These are the activations of a small network on made-up records, seen along a few directions, one row for each record.
Each row is followed by the record's values for the fields E, L, H, J, G.
Not every record has every field; a missing one is left out.
Other fields move the rows too, some of them a lot.
(in the rows, 500 means zero)
Random noise pushes rows far along 2 fixed directions. That doesn't count. These rows show it; they differ only by the noise:
[572 480 353 514 491 560 539 506 494 510 465 545 499 465 416 514 559 471
 587 545]
[490 533 500 509 472 502 505 502 465 527 480 464 498 501 528 492 490 467
 484 481]
[501 532 558 464 461 508 475 445 507 542 522 459 533 497 515 479 460 471
 461 465]
[544 500 421 502 482 540 520 492 493 520 480 514 506 478 455 503 527 470
 543 518]

[649 352 338 469 518 610 501 409 634 533 546 641 564 423 269 552 567 581
 676 610]
(E e2; L l3)
[576 485 278 362 532 585 461 387 519 486 542 564 583 488 310 586 552 330
 666 589]
(E e3; H h7; J j9; G g1)
[335 500 577 647 493 433 596 653 375 474 340 348 409 509 730 522 493 508
 442 488]
(E e3; L l2)
[530 554 757 478 473 442 398 423 558 551 633 525 566 514 524 391 416 560
 380 411]
(E e3; H h2; J j1; G g2)
[515 573 392 549 552 422 518 636 360 438 482 620 418 558 513 471 553 460
 526 506]
(E e2; H h2; J j1; G g2)
[358 466 269 437 570 625 541 569 435 435 308 318 424 508 542 736 501 286
 575 516]
(E e2; L l1)
[644 463 400 451 472 616 526 411 583 485 573 578 564 446 307 425 587 560
 592 539]
(E e3; H h5; J j4; G g2)
[528 415 641 509 454 564 499 395 613 581 498 438 504 427 509 507 475 614
 380 475]
(E e3; L l1)
[529 486 347 566 493 539 600 551 527 523 483 558 491 451 454 534 562 543
 572 511]
(E e3; H h10; J j3; G g1)
[602 471 256 558 545 567 487 570 554 481 444 674 501 509 316 510 629 440
 695 583]
(E e3; H h1; J j8; G g2)
[470 448 160 540 585 615 617 606 465 444 313 488 422 489 453 683 626 365
 720 605]
(E e3; L l2)
[343 508 287 314 580 631 500 485 474 409 373 318 477 545 537 744 485 213
 578 518]
(E e2; L l1)
[524 442 490 478 471 559 496 417 568 502 496 481 491 448 440 495 519 551
 515 548]
(E e3; L l1)
[556 576 430 189 570 539 382 355 537 435 641 603 643 607 332 514 482 264
 613 501]
(E e2; H h2; J j1; G g1)
[383 602 687 434 504 348 424 536 384 481 565 505 513 585 640 370 399 451
 364 420]
(E e2; H h2; J j1; G g1)
[494 415 292 660 513 586 636 639 468 490 333 482 360 405 477 557 615 603
 622 577]
(E e3; L l1)
[499 388 527 503 465 583 514 454 582 491 458 431 486 431 522 605 481 541
 461 474]
(E e2; L l1)
[485 489 261 752 530 506 631 791 300 446 355 485 382 532 553 506 672 544
 576 515]
(E e2; H h4; J j4; G g2)
[663 407 512 465 474 589 521 365 619 569 605 584 594 411 337 414 524 602
 540 530]
(E e3; H h5; J j9; G g1)
[672 457 254 446 564 544 499 492 501 449 563 761 515 490 258 465 624 455
 677 619]
(E e2; H h2; J j1; G g1)
[279 609 467 635 484 366 534 732 291 491 352 394 385 620 723 519 491 389
 443 466]
(E e3; H h10; J j7; G g1)
[557 492 569 410 452 526 442 371 652 564 623 549 602 507 435 472 447 513
 475 460]
(E e3; H h10; J j7; G g2)
[522 528 206 676 589 422 611 754 297 408 369 628 352 536 499 488 647 484
 621 562]
(E e2; H h2; J j1; G g1)
[433 458 438 621 491 560 594 603 475 525 372 411 379 434 542 567 533 573
 535 501]
(E e3; L l3)
[581 331 450 548 491 622 530 463 599 526 466 495 487 381 414 568 529 614
 517 528]
(E e2; L l1)
[595 544 513 355 544 482 412 415 551 459 631 651 600 566 370 442 517 407
 589 498]
(E e2; H h2; J j1; G g1)
[418 673 618 413 569 360 381 496 389 435 616 534 528 662 574 419 468 360
 421 455]
(E e2; H h2; J j1; G g1)
[573 366 373 467 493 623 548 437 637 505 478 505 500 383 403 589 537 552
 588 559]
(E e3; L l2)
[510 420 604 519 479 547 520 425 577 540 469 441 492 467 524 524 439 572
 482 505]
(E e3; L l2)
[485 532 353 562 558 432 519 640 381 453 452 602 424 563 518 455 587 423
 552 549]
(E e3; H h2; J j1; G g1)
[420 523 620 373 546 523 425 408 530 510 573 401 558 541 558 556 420 460
 479 477]
(E e2; L l3)
[419 452 321 557 527 567 578 621 390 443 316 427 375 490 560 675 568 397
 542 532]
(E e2; L l1)
[458 543 386 458 504 570 489 550 415 460 472 431 530 556 473 510 542 392
 547 477]
(E e3; H h4; J j4; G g1)
[673 383 388 481 488 593 514 368 620 587 588 654 578 404 288 507 579 546
 631 563]
(E e3; H h7; J j7; G g1)
[552 611 325 421 602 460 453 537 429 363 559 735 532 589 379 437 618 342
 630 579]
(E e2; H h2; J j1; G g2)
[629 320 554 360 471 658 454 277 742 565 613 495 588 379 347 561 444 605
 501 494]
(E e2; L l1)
[642 422 509 522 481 578 536 421 578 568 558 556 561 423 387 425 532 589
 528 516]
(E e3; H h5; J j9; G g1)
[519 394 429 555 485 594 568 519 575 527 467 467 445 412 450 568 517 620
 552 530]
(E e3; L l3)
[350 693 484 513 524 450 472 687 344 504 419 404 412 562 784 507 524 436
 503 494]
(E e3; H h6; J j5; G g2)
[467 617 684 287 483 508 341 404 570 582 633 446 592 524 628 439 426 457
 453 473]
(E e3; H h6; J j5; G g1)
[706 409 177 532 550 546 607 548 505 468 431 650 476 472 261 501 700 534
 710 643]
(E e3; H h3; J j10; G g1)
[599 507 370 365 556 535 445 435 545 455 571 693 583 512 314 457 570 379
 636 575]
(E e3; H h2; J j1; G g1)
[589 431 333 505 483 548 526 501 541 529 508 604 519 478 365 526 561 489
 637 560]
(E e3; H h10; J j7; G g1)
[390 476 673 604 453 480 514 537 474 538 403 335 433 465 678 526 441 590
 322 425]
(E e3; L l1)
[468 666 740 344 557 361 356 412 499 471 692 541 576 622 515 372 407 402
 381 415]
(E e2; H h2; J j1; G g2)
[563 378 346 590 505 617 600 542 573 521 433 511 436 370 389 556 579 632
 628 575]
(E e3; L l3)
[399 643 641 445 562 345 410 521 399 480 578 469 494 652 620 423 432 405
 386 419]
(E e2; H h2; J j1; G g1)

Here are new rows. What are their fields?
[428 597 564 489 552 382 468 568 392 455 528 521 505 606 610 420 481 433
 450 430]
(E e2; H h2; J j1; G g1)
[662 332 606 292 465 672 390 175 811 560 672 528 671 359 292 529 433 577
 473 496]
(E e2; L l1)
[437 421 623 536 472 542 501 476 538 523 452 371 469 441 601 572 440 560
 378 439]
(E e2; L l1)
[462 449 456 466 511 555 499 487 493 471 461 444 467 487 524 606 521 445
 487 528]
(E e2; L l1)
[542 533 466 563 566 430 506 578 433 468 524 585 489 511 479 427 539 534
 506 504]
(E e2; H h2; J j1; G g1)
[620 525 418 410 573 463 459 486 509 429 630 705 543 540 326 402 577 429
 585 570]
(E e2; H h2; J j1; G g2)
[408 458 453 425 541 545 508 483 501 447 470 442 522 540 557 604 512 404
 540 537]
(E e2; L l2)
[716 473 400 342 547 548 450 379 622 463 665 731 598 488 261 448 553 480
 620 537]
(E e2; H h2; J j1; G g2)
[558 593 476 343 564 450 380 387 511 448 635 654 573 571 400 438 500 406
 524 511]
(E e2; H h2; J j1; G g1)
[456 410 453 556 494 550 597 591 476 475 349 430 484 432 582 596 521 507
 506 508]
(E e2; L l2)
[464 584 643 368 524 382 394 438 467 503 630 550 547 606 527 391 428 441
 417 447]
(E e2; H h2; J j1; G g1)
[554 505 489 521 555 439 518 558 453 501 545 618 487 505 463 398 539 528
 490 508]
(E e2; H h2; J j1; G g1)
[436 458 672 467 465 515 432 399 571 523 536 384 529 458 573 523 418 550
 356 450]
(E e2; L l1)
[544 564 244 480 604 458 500 593 380 397 479 726 463 558 377 460 617 379
 656 590]
(E e2; H h2; J j1; G g1)
[376 645 388 693 575 343 552 771 242 399 382 565 371 620 661 454 573 463
 515 491]
(E e2; H h2; J j1; G g2)
[442 423 756 418 456 543 437 320 658 597 571 344 542 437 586 519 361 591
 302 387]
(E e2; L l1)
[528 413 471 444 498 586 469 402 596 493 519 484 528 433 437 563 507 512
 493 533]
(E e2; L l1)
[456 466 474 563 477 531 529 540 502 498 449 445 441 449 515 545 519 553
 501 529]
(E e3; L l3)
[422 476 589 470 458 511 467 444 528 510 501 392 471 513 570 548 439 490
 411 478]
(E e3; L l1)
[445 656 497 314 577 430 372 443 407 428 586 577 562 639 448 470 476 270
 515 492]
(E e2; H h2; J j1; G g1)
[364 511 521 565 477 458 513 573 420 473 421 374 409 527 643 535 484 495
 415 506]
(E e3; L l1)
[283 604 417 554 529 495 581 638 374 444 332 378 393 558 699 615 540 378
 539 513]
(E e3; L l2)
[316 536 553 605 483 489 569 621 439 525 367 313 384 467 678 573 460 522
 442 441]
(E e3; L l3)
